A small network was shown many inputs. Here are its activations along a few directions, one row for each input.
In each table, some parts of the input vary, and every possible input appears once, in random order.
Descriptions start from the smaller parts, as in this example, which fits no table here: one of 2 separate values, together with either a single point or one of 11 places along a line or (one of 6 places along a line, together with one of 8 places around a ring).
Shared parts are said once, and a part with two or three values counts as separate values.

Other details of the inputs vary at random and push rows far along two fixed directions, the same in every table; ignore that.

Table:
x1: -3.488; -1.678; 6.932; 0.351; 2.098; -4.789; -4.568; 3.107; 4.134; 1.108; -1.748
x2: -0.307; 2.685; -2.737; 2.445; -1.907; 0.820; 1.837; -0.109; 0.112; -0.134; 1.208
x3: -1.518; 0.983; -3.522; 0.697; -2.455; 0.569; 2.824; -1.825; 2.460; -0.741; 1.866
x4: 4.436; -7.935; -0.591; -2.797; 2.386; 3.172; 0.358; -1.156; -6.271; -1.298; -4.745
x5: 0.977; 4.836; -0.451; -0.387; 0.130; 1.336; -0.389; -1.303; -1.766; 0.481; 2.494
x6: 2.332; -6.833; -0.657; -0.617; 3.673; 4.085; 0.888; -1.192; -3.951; -2.759; -9.620
x7: -0.533; 1.593; -3.240; -1.327; -1.243; 0.239; 2.051; -0.542; 1.041; -0.152; 2.278
x8: -3.450; -2.397; 6.831; 3.396; 0.424; -4.248; -3.756; 2.949; 3.763; 1.389; -2.155
x9: 0.337; 4.460; -0.638; -1.420; 0.714; 1.350; -0.338; -2.376; -0.377; -0.475; 1.990
x10: -0.244; 1.295; -3.362; 1.967; -2.965; 0.608; 2.741; -0.475; 1.310; -0.076; 2.553
x11: 1.621; 3.695; -1.236; 0.181; -0.797; 0.707; -0.084; -0.351; -2.456; 0.746; 3.720
x12: -0.840; 3.301; -2.524; -1.932; -0.445; 0.497; 1.700; -1.441; 1.937; -0.600; 1.310
x13: -1.974; -2.664; 7.223; -0.570; 0.817; -4.571; -4.497; 0.965; 3.267; 1.286; 0.792
x14: 5.857; -8.117; -0.527; -1.635; 2.159; 3.347; 0.152; 0.199; -7.714; -0.730; -4.402
x15: 0.325; 4.086; -2.661; 0.424; -0.972; 0.309; 1.134; 1.119; -0.914; 0.598; 2.414
x16: -1.505; 1.912; -2.655; -0.032; -1.299; 1.004; 2.464; -2.622; 2.921; -1.229; 0.177
x17: 0.716; 1.900; -3.122; -0.124; -1.708; 0.262; 1.965; 0.887; -0.126; 0.542; 3.001
x18: -2.742; -1.123; 6.937; 1.381; 1.392; -4.698; -4.481; 4.165; 2.630; 2.043; -1.133
Each input here is: one of 3 separate values, together with one of 6 places around a ring.
The inputs of x16 and x12 match in every part but the choice among 3 separate values. If x3 is changed in the same way as x16 into x12, which row does it become?
Answer: x7
Which other rows does x5 become when the choice among 3 separate values takes its other values? List them by row number.
Answer: x8, x18

Table:
x19: 0.346; 2.001; -2.716; -0.016; -1.596; 0.668; 1.816; -0.534; 0.203; 0.008; 2.487
x20: 0.747; -3.597; 1.137; 0.367; 1.609; 0.593; -0.546; 1.173; -1.886; -0.380; -4.455
x21: -0.800; 3.447; -1.701; 0.003; -0.313; 0.921; 1.057; -1.266; 1.222; -0.501; 0.958
x22: -0.458; 2.678; -2.356; -0.903; -0.654; 0.984; 1.624; -1.938; 1.188; -0.717; 1.144
x23: 2.426; 4.876; 0.099; -1.783; 0.502; 0.629; -1.484; -0.370; -3.506; 1.241; 4.545
x24: 1.658; -5.139; 0.957; -0.132; 0.766; 0.323; -0.284; 1.001; -2.011; -0.110; -2.722
x25: -0.033; 2.023; -2.906; -0.811; -1.212; 1.156; 1.891; -1.916; 0.438; -0.493; 2.178
x26: 0.670; -3.516; 1.437; 0.506; 1.567; 0.490; -0.680; 1.054; -1.698; -0.230; -4.234
x27: -0.704; 3.533; -2.307; -0.081; -0.240; 1.168; 1.368; -1.265; 0.991; -0.659; 0.677
x28: 1.058; -4.558; 1.492; 0.895; 1.004; -0.148; -0.897; 1.768; -2.006; -0.040; -3.332
x29: -0.106; 2.750; -2.611; -1.036; -0.701; 1.495; 1.818; -2.333; 0.786; -0.858; 1.145
x30: 0.617; -5.419; 1.478; -0.761; 1.213; -0.199; -0.732; 0.453; -1.036; -0.416; -3.051
x31: -5.421; 0.921; 7.998; 3.752; -1.946; -8.081; -4.952; 4.174; 7.315; 3.155; 4.660
What do these inputs look like to the network?
Answer: either a single point or (one of 2 separate values, together with one of 6 places around a ring)
Which other rows does x26 become when the place on the ring of 6 takes its other values? List them by row number.
Answer: x21, x24, x25, x29, x31
Which other rows does x28 become when the choice among 2 separate values takes its other values? List them by row number.
Answer: x31

Table:
x32: 5.809; -8.576; -3.307; -2.919; 4.097; 6.650; 2.103; -2.225; -8.602; -3.170; -9.560
x33: -0.800; 1.944; -1.154; -0.607; -0.040; 0.329; 0.781; -0.578; 1.065; -0.318; 0.128
x34: -1.441; -3.576; 5.692; 0.470; 1.622; -2.810; -3.301; 1.831; 1.738; 0.702; -2.763
x35: -0.197; 1.526; -1.558; 0.329; -1.227; 0.369; 0.991; -1.015; 0.304; -0.070; 1.927
x36: 0.212; 1.410; -2.314; 0.938; -1.149; 0.980; 1.493; -0.368; -0.445; -0.114; 1.119
x37: 0.958; 3.510; -0.896; -0.442; -0.155; 0.641; -0.235; -0.370; -1.718; 0.546; 2.737
x38: -0.676; 2.585; -0.891; -0.139; 0.166; 0.778; 0.442; -1.061; 0.418; -0.376; 0.061
x39: 1.145; 2.111; -1.186; -1.060; -0.056; 0.452; 0.165; 0.105; -1.510; 0.435; 2.151
x40: 1.397; 2.940; -0.524; -0.812; -0.100; 0.627; -0.245; -0.341; -1.695; 0.581; 2.585
x41: 0.530; 0.724; -1.542; -0.140; -1.059; 0.738; 1.171; -1.128; -0.064; -0.183; 1.420
x42: -1.402; -4.979; 4.197; 1.419; 0.139; -3.399; -2.245; 3.143; 1.752; 1.097; -1.523
x43: -0.148; 1.253; -0.718; -0.796; -0.276; 0.460; 0.524; -1.519; 0.883; -0.422; 1.088
x44: -0.697; 0.916; -1.128; -0.930; -0.386; -0.002; 0.776; -0.950; 1.404; -0.382; 1.017
x45: -1.296; 2.540; -1.252; 0.638; -0.887; -0.367; 0.913; 0.215; 1.841; 0.009; 1.080
x46: -1.611; -4.818; 4.602; 0.797; 0.080; -3.745; -2.541; 2.458; 2.244; 1.071; -0.838
x47: 0.118; 1.552; -1.695; 0.781; -1.436; 0.422; 1.295; -0.272; 0.376; 0.155; 1.755
x48: -1.687; -3.425; 4.955; 1.861; 1.175; -2.835; -3.022; 2.552; 1.461; 0.686; -2.728
x49: -0.215; 2.364; -1.281; 0.613; -0.507; 0.713; 0.936; -0.478; 0.549; -0.246; 0.345
The inputs of x43 and x44 match in every part but one. If x47 is changed in the same way as x43 into x44, which row does it become?
Answer: x42
What do these inputs look like to the network?
Answer: one of 3 separate values, together with either a single point or one of 5 places around a ring
Which other rows does x45 become when the choice among 3 separate values takes its other values? List them by row number.
Answer: x48, x49
